A small network was shown many inputs. Here are its activations along a few directions, one row for each input.
Each table varies a few parts of the input and shows all the possible inputs, shuffled.
A made-up example of a description, with smaller parts first: one of 6 places along a line, together with either a single point or one of 9 places around a ring or (one of 3 separate values, together with one of 5 places around a ring).
Shared parts are said once, and a part with two or three values counts as separate values.
(in the rows, 128 means zero)

Other details of the inputs vary at random and push rows far along three fixed directions, the same in every table; ignore that.

Table:
r1: [154 102 127 145  93 133 132 151 135 136 125]
r2: [133 158 101  93 121  87 115  88 118 139 174]
r3: [136 164 147 120 160 192 116 125 113 139  31]
r4: [136 117 134 127  90 155 138 149 135 111 140]
r5: [135 105 129 139  90 140 124 144 152 152 124]
r6: [144 106 132 133  93 140 157 148 140 119 128]
r7: [145 122 125 141  92 159 130 146 137 119 144]
r8: [115 101 135 168  98 154 135 111 124 125 141]
r9: [151 146 102  96 120  78  99  94 129 124 168]
r10: [137 102 147 122  94 151 126 146 128 136 143]
r11: [149 150  85 102 119  69 133  86 151 125 158]
r12: [127 100 138 126  88 136 133 147 150 143 121]
r13: [128 107 127 125  84 139 126 155 138 122 122]
r14: [136 101 130 132  84 126 134 154 143 128 114]
r15: [ 52 137 179 203 211 110 133 203 138 108 156]
r16: [154 164 143 123 164 196 119 121 130 115  26]
r17: [124 141 101  87 110  69 137  93 132 140 153]
r18: [138 130 138 137 189 203 114 103  93 133  39]
r19: [120 133  85 121 111  78 143  61 123 122 169]
r20: [137 112 138 133  92 157 111 143 137 142 144]
r21: [154 156 156 127 169 184 129 121 108 142  28]
r22: [129 107 146 120  89 153 119 146 135 133 141]
r23: [113 106 128 169  94 149 145 115 125 122 133]
r24: [119  93 102 155 109 156 142 131 112 139 134]
r25: [145 102 135 139  95 143 130 144 142 150 133]
r26: [130 150  97  85 120  83 131  97 144 111 157]
r27: [132 140 107  88 119  69 141  93 123 138 162]
r28: [121 124  97 118 130  88 117  58 118 128 184]
r29: [111  83 126 141 109 160 135 126 112 128 143]
r30: [136 113 118 138  86 142 118 153 140 131 125]
r31: [120 107 135 119  87 148 125 148 145 137 129]
r32: [112  82 116 138 112 159 138 132 109 131 140]
r33: [160 142 103  98 125  75 106  93 122 127 171]
r34: [ 75 152 164 180 199 116 107 231 162 138 149]
r35: [153 112 122 147  96 145 150 145 142 127 132]
r36: [147 102 140 128  91 142 127 153 121 122 136]
r37: [167 181 138  77 198 120  89  61 112 134  82]
r38: [133 147 112  84 123  84 129  93 110 133 172]
r39: [ 56 128 150 191 219 113 139 224 126 121 148]
r40: [145  97 136 132  91 129 140 153 133 127 122]
r41: [115 123  85 104 118  79 148  75 115 118 160]
r42: [ 71 160 168 187 217  88 141 246 169 109 145]
r43: [127 117 120 141  87 141 141 146 134 152 123]
r44: [117 102 107 160 102 150 151 128 118 130 129]
r45: [ 58 169 132 156 224  37 139 153 136 104 178]
r46: [104 197 137 147 248  46 114 173 144 110 194]
r47: [138 119 130 138  94 157 134 145 112 145 145]
r48: [112 117 127 122  85 149 140 150 128 138 128]
r49: [113 119 107 106 133  87 124  64 116 119 176]
r50: [136 130 148 141 185 203 110  98  96 129  44]
r51: [152 136 172 113 163 176 122 125 124 134  32]
r52: [138 107 138 126  86 143 120 153 128 119 134]
r53: [141 190 137  68 187 120 106  70 101 123  76]
r54: [125 170 134  99 190 112 125  41 106 103  67]
r55: [145 106 121 145  86 130 126 152 144 137 117]
r56: [167 187 135  70 198 121 115  65 110 103  75]
Each input here is: one of 2 separate values, together with either one of 8 places around a ring or (one of 4 separate values, together with one of 5 places around a ring).
The inputs of r46 and r56 match in every part but the choice among 2 separate values. If r19 is changed in the same way as r46 into r56, which row does it become? -> r45
Change only the place on the ring of 8 in r8. List by row number the other rows that result. -> r18, r19, r23, r24, r28, r44, r50
Change only the place on the ring of 5 in r26. List by row number the other rows that result. -> r4, r6, r42, r56
Change only the choice among 4 separate values in r48. List by row number the other rows that result. -> r13, r26, r31
